A small network was shown many inputs. Here are its activations along a few directions, one row for each input.
In each table, some parts of the input vary, and every possible input appears once, in random order.
Descriptions start from the smaller parts, as in this example, which fits no table here: one of 2 separate values, together with either a single point or one of 11 places around a ring or (one of 4 places along a line, together with one of 5 places around a ring).
Shared parts are said once, and a part with two or three values counts as separate values.
In the rows, zero is written as 128.

Table:
x1: [101 122 126 139 102 109 104 123 109 111 104 140 146 155  96 168]
x2: [157 123 124 116 111 114 126 104  91 113 119 121 138  91 116 127]
x3: [159 125 141 115 123 126 159 135 151 113 129 129 148 130 150 125]
x4: [158 153 142 123 117  97 114 132  90 139 108 103 141  61 108 102]
x5: [129 121 129 117 111 119 116 109  97 105 122 134 142 125 103 136]
x6: [146 142 132 105 147 126 122 145 108 167 162 101  98  97 146  94]
x7: [139 114 129 121 137 138 150 135 156 108 115 140 156 163 138 136]
x8: [172 129 135 122 149 127 163 129 142 115 108 138 127 122 138  98]
x9: [164 135 140 117 111 109 109 118  94 128 112 101 138  72 113 110]
x10: [141 118 110  97 139 150 136 132 117 159 153 129 102 107 145 108]
x11: [ 80 128 103 137 131 137 122 143 122 144 155 127 104 184 133 137]
x12: [ 70 131 104 148 144 138 114 150 122 148 150 147 107 174 135 144]
x13: [113 109 109 100 146 149 135 135 113 145 154 129 102 142 143 124]
x14: [138 119 128 141 131 130 145 145 154 113 120 167 150 163 134 136]
x15: [ 71 139 127 164 141 155  94 109 185 148 158 124  88 131 125 170]
x16: [140 118 128 112  98 120 128 106  98 113 121 124 146 103 114 139]
x17: [ 91 104 109 117 134 144 132 126 125 143 149 119 105 159 146 127]
x18: [151 122 143 122 111 105 125 107  92 122 104 110 125  88 112 114]
x19: [183 148 151 122 138 118 153 138 143 136 127 115 150  99 150  99]
x20: [149 118 133 118 136 142 157 130 152 113 115 145 154 142 147 116]
x21: [169 142 145 113 151 124 154 128 150 127 110 125 143 111 143 106]
x22: [147 147 126 103 139 129 127 154 114 188 147 101 108  79 137  87]
x23: [117 127 130 160 130 129 140 144 161 111 117 149 150 169 140 130]
x24: [ 74 137 150 178 114 120  75  73 166 100 117 115 112 124  92 181]
x25: [125 117 102 102 134 150 133 135 119 149 150 120  99 123 148 118]
x26: [108 104 123 131  94 122 113 114 105 102 113 139 145 145 105 158]
x27: [127 121 118 129 100 128 125 101  96 100 121 146 139 139 104 142]
x28: [ 81 125 126 162  96 123 107 126 106 110 109 136 151 152  99 161]
x29: [ 81 115 112 131 127 153 132 142 115 142 152 139 101 160 139 133]
x30: [190 154 161 117 149 102 138 154 145 143 116 112 140  95 133  89]
x31: [111 135 125 151 138 124 130 155 161 114 111 151 159 181 134 147]
x32: [103 148 148 185 150 128 105 110 219  98 126 141 113 136 115 154]
x33: [137 134 115 109 146 139 140 137 109 159 151 108  99 104 144 105]
Q: Changing only one part turns x2 into x10. The same change can be made to x5. Which row results?
A: x13
Q: What do these inputs look like to the network?
A: one of 3 separate values, together with either a single point or one of 10 places along a line
Q: Which other rows agree with x31 in the choice among 3 separate values? List them by row number.
A: x3, x7, x8, x14, x19, x20, x21, x23, x30, x32
Q: Change only the choice among 3 separate values in x3. List by row number the other rows that result.
A: x16, x25

Table:
x34: [219 157 155  98 160 101 170 144 116 154 117 104 126  71 148  54]
x35: [185 132 138  73 129  99 135 135  66 170 128  91 110  45 126  79]
x36: [ 84 135 116 154 153 163 130 165 188 156 168 136 109 172 164 136]
x37: [198 123 148  67 121 107 148 139  80 157 124 113 132  66 136  68]
x38: [218 124 136  76 137 113 161 132 104 145 113 105 130  75 150  58]
x39: [115 114 133 164 101 120 124  99 148  59  87 157 171 162  99 171]
x40: [ 73 118 106 138 150 166 142 149 155 146 169 141 101 188 161 135]
x41: [108 115 127 155  98 104  96 109 119  75  81 160 157 154  81 175]
x42: [ 54 123 102 142 121 164  98 146 136 165 185 122  87 148 142 148]
x43: [ 93 131 128 160  96 119  91  83 113  89  94 127 156 126  80 194]
x44: [ 65 119  99 130 144 168 126 137 137 150 176 140  89 177 150 138]
x45: [125 145 148 178 125 113 115  99 172  71  92 140 169 152  99 180]
Q: Changing only one part turns x41 into x37. The same change can be made to x45. Which row results?
A: x34
Q: What do these inputs look like to the network?
A: one of 3 separate values, together with one of 4 places along a line
Q: Change only the choice among 3 separate values in x35. List by row number the other rows that result.
A: x42, x43

Table:
x46: [180 137 150 103 140 130 134 119 173 161 141 116 128 134 152  65]
x47: [148 110 112  76 156 138 130 133 101 202 160 104  97 104 140  64]
x48: [149 164 165 112 126 108 130  72 178  89 109 141 119 127 142 145]
x49: [148 115 134 122 125 102 157 121 110  77  92 145 132 134 121 161]
x50: [ 14  87  95 156 121 204 163 124 156 123 157 131 104 170 186 174]
x51: [ 89  99 130 169 100 124  91 132  97 133 170 123 130  68 108 138]
x52: [118 104 130 147  95  75 113 105 110 115 129 139 183 147 108 158]
x53: [169 115 121  97 131 121 165 153 101 143 120 128 166 144 158  97]
x54: [115 137 115 117 132 141 101 118  95 139 138 117 118  92 104 172]
x55: [156 170 114 101 138 120 131 147 162 119 116 108 120 103 137  94]
x56: [142 115 120 108 146 165 122 174  98 152 141 114  83  75 120  82]
x57: [ 62 170  99 148 164 149 123 183 171 148 163 196 103 220 150 159]
x58: [144 113 135 116 142 130 109 133 105 120 135  99  80 109 102 125]
x59: [137 149 152 146 109 128  94 115 173 120 106 120 148 140  84 158]
x60: [126 158 165 181 120 136 120 108 148  95 105 120 155 119 120 143]
x61: [117 122 137 180 115  91 143 111  87  95 109 117 182 142 123 145]
x62: [161 108 102  98 115 115 152 126 111 145  84 157 128 147 122  95]
Q: What do these inputs look like to the network?
A: either one of 2 separate values or (one of 3 separate values, together with one of 5 places along a line)
Q: Change only the place on the line of 5 in x52. List by row number the other rows that result.
A: x49, x53, x61, x62
